[[-19  -4 -29  11 -35 -16 -15]
 [-16 -49 -33 -22 -45  -4  37]] | -19

[39 10 37 -2 11 29] | 39

[ -6  28 -35 -43] | -6

[ 45   3  16 -20] | 45

[13 17  8 -8 40 45] | 13

[ 46  -1  43 -13   3  25  29] | 46
---
-22  -34   19   29   22  -45  -17 result: 29, 22

 -7  -20  -44    3
 13    3    5   10
-39  -38  -33   29
result: 29, 13

-12   45  -29  -15 result: 45, -12

-30    6    4  -46    0  -33   -9 result: 6, 4

 41    2   39  -11 result: 41, 39

 33   34   15   25  -45
 22    9   24   -3  -12
result: 34, 33

-34  -27  -38   28  -30 result: 28, -27

 33  -34   -9  -42    9  -52 result: 33, 9

-20  -28    7   23   37   36
 10    4  -17  -27    3  -46
result: 37, 36
---
7847,9029,4021,7538,6172,7674,8379
6372,6137,2993,6082,6469,6853,7518
7131,7133,7099,7102,7614,7084,7114
-> 7114

2,5,5,6,3
5,1,0,7,6
-> 6

-37,8,25,33,20 -> 20

950,60,160,432 -> 432

134,168,220,188,161,135,32 -> 32

-869,-736,292,-328,56,69,39
762,568,441,552,-18,345,-54
-> -54
---
[[  1   2   0  -3  -3  -2   5]
 [  2 -10   2   1   2   6   4]
 [  1  42  -2  -1  -1   8   5]] -> -2

[-41  -3  35 -37 -18] -> 35

[-45  13  -3  10] -> -3

[ 17  10  38 -47] -> 38

[ -2  -3 -13  25  46 -15] -> -13

[-34  44 -17   8  -5] -> -17

[-16   7  24  43 -18] -> 24
---
Q:
array([[378, 371, 239, 143, 413, 415, 312, 304, 710],
       [488, 337, 174, 267, 221, 533, 291, 110, 863],
       [210, 345, 304, 225, 243, 279, 191, 234, 316],
       [183, 355, 350, 165, 377, 205, 236, 370, 265],
       [396, 106, 298, 499, 265, 183, 445, 356,   8],
       [226, 468, 269,  70, 297, 407, 132, 190, 690],
       [320, 223, 245, 303, 361, 287, 374, 361, 199],
       [442, 357, 206, 184, 364, 475, 324, 244, 807],
       [163, 399, 372, 108, 411, 199, 211, 385, 339],
       [484, 289, 237, 159, 621, 373, 505, 510, 666],
       [194, 325, 356, 274, 210, 202, 186, 243, 216]])
A: 239

Q:
array([[44, 77, 29, 83, 28, 56, 69, 31, 34, 48],
       [40, 34, 45, 39, 41, 42, 43, 50, 40, 47],
       [37, 47, 52, 65, 39, 25, 60, 44, 33, 19],
       [43, 45, 45, 48, 41, 42, 46, 43, 43, 42],
       [37, 61, 46, 69, 44, 32, 59, 47, 26, 31]])
A: 29

Q:
array([[5467, 4798, 7255, 5636, 4911, 6180, 5210, 6990, 6116, 4485, 6347,
        6075, 7402, 5250],
       [4262, 4115, 6586, 4166, 3695, 5822, 4052, 5791, 3808, 4455, 5015,
        3629, 6325, 3689],
       [5491, 5344, 5709, 5544, 5423, 5542, 5450, 5719, 5706, 5239, 5633,
        5717, 5776, 5502],
       [7130, 6969, 5556, 7045, 6417, 4211, 7078, 6170, 6564, 6389, 6811,
        6419, 5283, 6823],
       [3491, 5456, 3110, 3445, 7106, 9808, 4306, 2290, 4078, 7649, 2168,
        4696, 3767, 5187],
       [7460, 7233, 5670, 7299, 6307, 3579, 7345, 6368, 6469, 6500, 7138,
        6213, 5192, 6874],
       [6416, 6290, 6264, 6491, 6459, 6251, 6412, 6403, 6734, 6131, 6438,
        6780, 6386, 6535],
       [5578, 5749, 4550, 5445, 5346, 4187, 5616, 4793, 4936, 5669, 5212,
        4846, 4302, 5400],
       [6065, 6092, 4899, 5861, 5265, 3553, 6008, 5238, 4993, 5789, 5765,
        4770, 4427, 5546],
       [8033, 7758, 4729, 7830, 6558, 1973, 7936, 5979, 6743, 6605, 7330,
        6431, 4122, 7370]])
A: 7255

Q:
array([[-18,   3,  17,   2,  -4,  21],
       [-22,  14, -33,  -7, -16,   1],
       [-38,  31,   9,  -4, -20,   7],
       [ 18,  -4,   9,   1, -18,  42],
       [-34,  31, -18, -34, -31, -27],
       [ 24,   8,  44,  43,  30,  48],
       [ 21, -17,   8,   0,  -9,  10]])
A: 17

Q:
array([[6061, 5839, 3572, 4533, 2921, 5367, 4798, 5140, 5986, 4782, 5139,
        4003, 7577, 4892],
       [3959, 7455, 5401, 6232, 4563, 4944, 7750, 6838, 6121, 5637, 4776,
        4497, 4951, 5397],
       [5995, 5742, 5143, 4143, 4225, 3275, 5326, 5265, 4403, 6605, 6906,
        3676, 6799, 6329],
       [6029, 5845, 5119, 4103, 4072, 3413, 5323, 5297, 4401, 6552, 6955,
        3657, 6811, 6192],
       [4950, 6067, 4790, 3508, 5680, 3369, 6173, 4690, 5397, 6484, 5717,
        5608, 6389, 7846],
       [5224, 5570, 6273, 5637, 4000, 4929, 6186, 7136, 5748, 4652, 4975,
        5513, 5008, 6146]])
A: 3572

Q:
array([[ 230,  331, -427, -585,   54,  670,  311,  174,  -88, -371,  241,
         150],
       [ 478,  165,   13, -223,  166, -163, -121,  164,   19,  229,    3,
         -53],
       [-360,  398,  -99,   90,  284,   34, -179,  706,  461,  353, -231,
        -134],
       [ 346,  494,   83,  161,  -51,  232, -243, -215, -108,   33,  103,
         -18],
       [ 548, -172, -420,  218,  159,  103,   20,  426, -239,  -95,  261,
        -179],
       [-397,  -91,  114,  850,  480,  891,  502,  305, -120,   17,  117,
        -406],
       [-361,  275,  153,  524,  591,  503,  346,  142, -426,  353,  -35,
         141]])
A: -427
---
[8722, 5465, 9315, 1494, 8499]	8722, 8499
[1640, 4505, 6937, 1397, 8855, 2039, 4418]	1640, 4418
[[157, 163, 62, 102], [180, 195, 46, 129], [214, 70, 150, 118]]	157, 118
[-12, -18, -17, -25, 30, -47, -32]	-12, -32
[90, 182, 198, 131, 101, 220, 60]	90, 60
[[79, 654, 479, 838, 799, 761, 954], [269, 394, 645, 850, 781, 220, 245], [221, 159, 685, 909, 813, 226, 383]]	79, 383
[178, 183, 221, 8, 175]	178, 175
[866, 218, 222, 113]	866, 113
---
-5,32,12,-17,47,13,-31 value -5, -31

6,9,5,1,5,4 value 6, 4

164,255,141,17,8,209,72 value 164, 72

90,39,24,89,38
61,41,31,61,39
value 90, 39

-100,-242,-667,-306,329,-241,-316
9,-226,-694,-261,738,-319,-414
-184,-226,-561,-282,-34,-220,-258
value -100, -258

587,782,749,765,900
15,385,278,436,250
363,797,964,657,928
value 587, 928

799,336,460,805,814,50
629,705,369,958,527,495
413,894,367,366,874,340
value 799, 340

801,130,768,688,657,819,252 value 801, 252
